[[127 124 130 131 126 127 132 131 126 128 127 128]
 [121 113 138 133 104 117 152 144 111 130 128 129]
 [135 143 117 121 147 140 101 110 145 122 130 130]
 [125 119 133 133 118 122 140 138 119 129 127 126]
 [125 119 133 133 117 123 140 137 119 129 128 126]
 [126 121 131 132 122 124 136 135 123 128 128 126]
 [127 123 131 130 124 126 132 133 125 128 128 126]
 [133 135 121 127 142 136 111 119 139 125 129 127]
 [129 131 124 128 135 130 121 125 133 125 127 128]
 [135 140 117 121 146 138 105 113 143 125 128 129]
 [123 117 134 132 115 120 143 140 117 129 128 126]
 [129 130 126 126 129 131 123 125 130 127 129 129]
 [132 134 122 125 137 132 115 119 136 126 129 128]
 [132 133 123 124 135 133 117 121 136 126 130 129]
 [129 128 125 126 129 130 124 126 130 126 130 129]]
Read off the entry in the bottom-right corner.
Answer: 129
Read off the entry in the bottom-left corner.
Answer: 129
Read off the entry just right of 144.
Answer: 111
Read off the fourth entry, reading row by row.
Answer: 131
Read off the bottom entry of the column that holds the smallest entry.
Answer: 124
The second smallest entry -> 104
Read off the entry in the top-left corner.
Answer: 127
The 5th entry in reading order -> 126
The first entry of the largest entry's row -> 121
Read off the entry just right of the smallest entry.
Answer: 110
Read off the third largest entry.
Answer: 146
Read off the 3rd smallest entry.
Answer: 105
Read off the top entry of the column that holds the smallest entry.
Answer: 132
The fifth entry from the end, reading row by row: 126
The second entry on the main diagonal -> 113
Read off the entry in the top-right corner.
Answer: 128
Read off the last entry of the smallest entry's row.
Answer: 130
The entry just left of the largest entry: 117
Read off the entry just left of the smallest entry.
Answer: 140
Read off the third entry on the diagonal from the top-right corner.
Answer: 122
Read off the last entry in the row that holds the largest entry.
Answer: 129
The entry just right of the largest entry: 144
The 2nd entry from the end, reading row by row is 130
The third entry on the main diagonal -> 117
The entry just right of 110: 145
Read off the 2nd entry on the diagonal from the top-right corner.
Answer: 128
Read off the smallest entry.
Answer: 101

[[122 121 113 134 130]
 [124 118 143 127 127]
 [111 110 106 122 130]
 [120 143 134 105 137]
 [112 138 109 132 119]
 [106 131 124 139 130]
 [136 118 118 133 140]
 [122 120 105 130 118]]
What is the fourth entry in reading order?
A: 134
The last entry, reading row by row is 118
What is the fifth entry in reading order?
A: 130
The largest entry in the last row: 130
What is the third entry on the diagonal from the top-right corner?
A: 106
What is the 3rd entry in reading order?
A: 113
The entry just right of 131 -> 124
What is the third-last entry, reading row by row?
A: 105
What is the entry just right of 138?
A: 109
The top-left entry -> 122
What is the fourth-last entry, reading row by row?
A: 120
What is the entry in the bottom-left corner?
A: 122
What is the entry directly above 119?
A: 137

Questions about the row below.
1) Report the first entry from the left.
2) Report the 2nd smallest entry.
3) Report the third entry from the left.
[117 127 144 138 150 144 118 130 137]
1) 117
2) 118
3) 144

[[130 141 135 134 118 118 144 124 124 130 134 120 127 126]
 [135 129 143 123 125 132 132 120 121 138 130 133 131 136]
 [134 126 119 132 120 107 131 128 135 132 124 116 124 119]
 [118 126 130 123 130 138 137 122 114 123 117 127 133 115]
 [111 133 123 134 127 122 143 134 120 128 130 128 125 124]
 [123 107 147 103 122 133 127 105 132 106 126 110 137 135]
 [124 145 121 145 126 118 132 138 132 144 137 140 128 135]
 [130 118 131 119 127 137 128 123 116 114 121 134 105 127]
 [130 131 124 134 128 122 115 132 125 129 135 116 129 120]]
Counting starts at 1.
Report the entry directly below the largest entry.
A: 121
The entry at row 1, column 2 is 141
The entry in the top-right corner: 126
The entry in row 3 and column 1 is 134
The top entry of the column that holds the largest entry -> 135
Report the entry in the top-left corner.
A: 130
The entry directly above the largest entry -> 123
Report the entry directly below the smallest entry.
A: 145
Report the bottom-right entry.
A: 120
Report the entry in row 3 and column 3.
A: 119
The entry just right of the smallest entry is 122
The entry at row 2, column 3 is 143
The top entry of the column that holds the smallest entry -> 134
Report the entry at row 2, column 1.
A: 135
Report the bottom-left entry.
A: 130
The entry just right of the largest entry is 103
The bottom entry of the column that holds the largest entry -> 124
Report the entry just left of the smallest entry.
A: 147

Questions about the grid below. Counting starts at 1.
1) Report the maximum.
2) Report the entry directly above 124.
3) Report the entry just left of 137.
4) Report the entry in row 1 and column 3.
5) Report the bottom-right entry.
6) Report the entry at row 1, column 2.
array([[151, 117, 125, 135, 150, 129, 126, 133, 115, 109, 136],
       [105, 121, 140, 122, 150, 127, 125, 133, 121, 149, 118],
       [131, 137, 121, 132, 101, 136, 128, 124, 127, 100, 126]])
1) 151
2) 133
3) 131
4) 125
5) 126
6) 117

arr =
[[155 143 140 128 128]
 [114 104 132  99 119]
 [134 125 120 109 136]
 [114 135 119 141 105]
 [136 125 106 121 152]]
The first entry of the smallest entry's row is 114
The 3rd smallest entry is 105
The entry directly below the smallest entry: 109
Report the largest entry in the last row.
Answer: 152
The second entry on the diagonal from the top-right corner: 99
Report the fifth entry, reading row by row.
Answer: 128
The smallest entry in the last row is 106
Report the first entry, reading row by row.
Answer: 155
Report the entry directly below 140.
Answer: 132
Report the bottom entry of the column that holds the smallest entry.
Answer: 121

m =
[[126 105 111 123 117 123 138 134 142 132 123 129 125 131]
 [148 124 115 126 146 132 123 125 130 136 140 113 136 121]]
Counting starts at 1.
Find the entry in row 1 and column 1.
A: 126
Find the entry in row 1 and column 2.
A: 105
Find the entry at row 2, column 1.
A: 148
The bottom-right entry -> 121
Find the entry in row 2 and column 2.
A: 124
The entry directly below 138 -> 123
